Each row below holds a small network's activations on one input, seen along a few directions.
In each table, some parts of the input vary, and every possible input appears once, in random order.
A made-up example of a description, with smaller parts first: one of 5 places around a ring, together with either a single point or one of 9 places along a line or (one of 2 separate values, together with one of 6 places along a line).
Shared parts are said once, and a part with two or three values counts as separate values.
In the rows, zero is written as 128.

Other details of the inputs vary at random and push rows far along two fixed directions, the same in every table; ignore that.

Table:
row 1: [ 38 126 117 123  58 127 166 191 179 161  87]
row 2: [119 118 110 138 118 134 114 130 117 165 118]
row 3: [108 126 138 137 105 117 129 165 141 144 110]
row 4: [131 119 103 148 150 139 104  79  92 176 129]
row 5: [100 119 110 157 152 101 176 120 134 180  99]
row 6: [ 67 137 119 140 116  78 178 133 159 150 125]
row 7: [115 107 108 192 165  99 142  58  98 172 131]
row 8: [205 129 145 109 172 171  63  83  89  94 159]
row 9: [118 105 111 188 140  96 138  87 101 204 122]
row 10: [220 115 135 106 214 140  82  95  78 113 135]
row 11: [103 132 126 119  93 124 166 133 131 128 127]
row 12: [217 114 148 113 170 147  77 104  90  89 174]
row 13: [ 91 111 113 157 115 117 172  95 138 170 139]
row 14: [145 119 125 163 160 121 105  91  96 142 124]
row 15: [ 87 122 111 156 115 129 170  82 140 170 134]
row 16: [ 96 144 119 141 115 112 156 138 152 111 129]
row 17: [ 79 126 105 175  94 117 148 145 142 178  95]
row 18: [118 125 121 130 129 112 153  95 138 132 141]
row 19: [199 147 142 118 201 117  74  77  87  74 159]
row 20: [103 107 109 154 162  68 168  54 118 172 143]
row 21: [171 122 151  91 126 149  74 172 119  93 125]
row 22: [116 136 123 127 115 131 158  91 114 135 132]
row 23: [113  88 108 176 147  98 159  67 108 187 146]
row 24: [206 113 143 111 180 149  61  87  82 100 153]
row 25: [146 132 157  71  86 159  89 224 158  69 116]
row 26: [105 133 128 148 105 137 136 158 149 120 122]
row 27: [115 136 122 151 123 113 158 114 106 121 132]
row 28: [130 155 154  63  79 184  86 212 166  66 107]
row 29: [ 77 117 122 164  99 107 170 144 151 167 126]
row 30: [178 157 151  77 153 144  82 106 126  71 138]
row 31: [115 123  99 175 179 106 165  78 109 176 101]
row 32: [178 136 149  80 126 140  97 163 138  59 150]
row 33: [214 134 145 132 181 154  69 100  87  75 169]
row 34: [156 137 147  77  80 167  72 233 146  87 110]
row 35: [139 116 108 138 187 124 140  79 102 168 116]
row 36: [ 88 106 111 158 117 117 163  99 135 175 131]
row 37: [ 61 146 128  97  60 156 137 199 178 131  87]
row 38: [213 138 155 110 163 133  87 116  74  74 167]
row 39: [183 144 150  78 155 133  84 118 123  71 145]
row 40: [ 86 142 140 121  65 134 156 213 182 113 124]
row 41: [ 81 150 135 107  72 117 162 209 187  98 123]
row 42: [104 120  93 158 185 120 165  47 105 199 108]
row 43: [107 124 136 136 106 118 134 163 145 134 119]
row 44: [152 150 159  59  70 158 113 229 151  47 128]
row 45: [ 70 158 133  89  56 146 162 187 200  98 106]
Each input here is: one of 5 places along a line, together with either a single point or one of 8 places along a line.
Changing only the place on the line of 5 turns row 43 into row 25. The same change can be made to row 29. Which row results?
Answer: row 23
Changing only the place on the line of 5 turns row 6 into row 39. The same change can be made to row 3. Which row results?
Answer: row 1
Change only the place on the line of 8 in row 27. List by row number the other rows that result.
Answer: row 7, row 14, row 16, row 17, row 19, row 26, row 33

Table:
row 46: [ 84 120  99 161 136 126 156 104 128 195  92]
row 47: [ 89 157 128 102 108 119 167 138 167 100 119]
row 48: [193 119 139 139 164 140  63 135  87 121 133]
row 49: [132 120 124 137 123 153 103 134 115 145 115]
row 50: [ 96 150 134  79  82 159 129 210 181 107  86]
row 51: [105 155 139  97 104 122 153 163 168  80 127]
row 52: [186 135 149 116 152 129 100  96 106  74 177]
row 53: [ 74  99 101 191 131  68 199  81 123 199 133]
row 54: [210 145 164  96 155 133  85 143 111  35 170]
row 55: [ 78 152 137  82  63 139 156 225 191  97  96]
row 56: [ 41 100  90 183 104  98 196  85 140 223 111]
row 57: [178 123 132 118 173 138  89 106  99 121 133]
row 58: [157  90 110 195 184 115 106  33  61 196 145]
row 59: [218 134 161  89 148 160  57 136  98  60 165]
row 60: [176 111 115 159 197 131  93  65  71 164 130]
row 61: [133 102 117 162 143 116 125  81  99 170 141]
row 62: [124 157 145  87  89 143 130 170 162  65 141]
row 63: [ 96 131 127 115  88 133 148 152 153 127 124]
row 64: [ 87 136 117 117 116 119 168 127 151 143 108]
row 65: [105 122 131 134 101 119 136 178 149 137 114]
Changing only one part turns row 49 into row 63. The same change can be made to row 48. Which row results?
Answer: row 53
What is each input in this table made of?
Answer: one of 4 places along a line, together with one of 5 places along a line
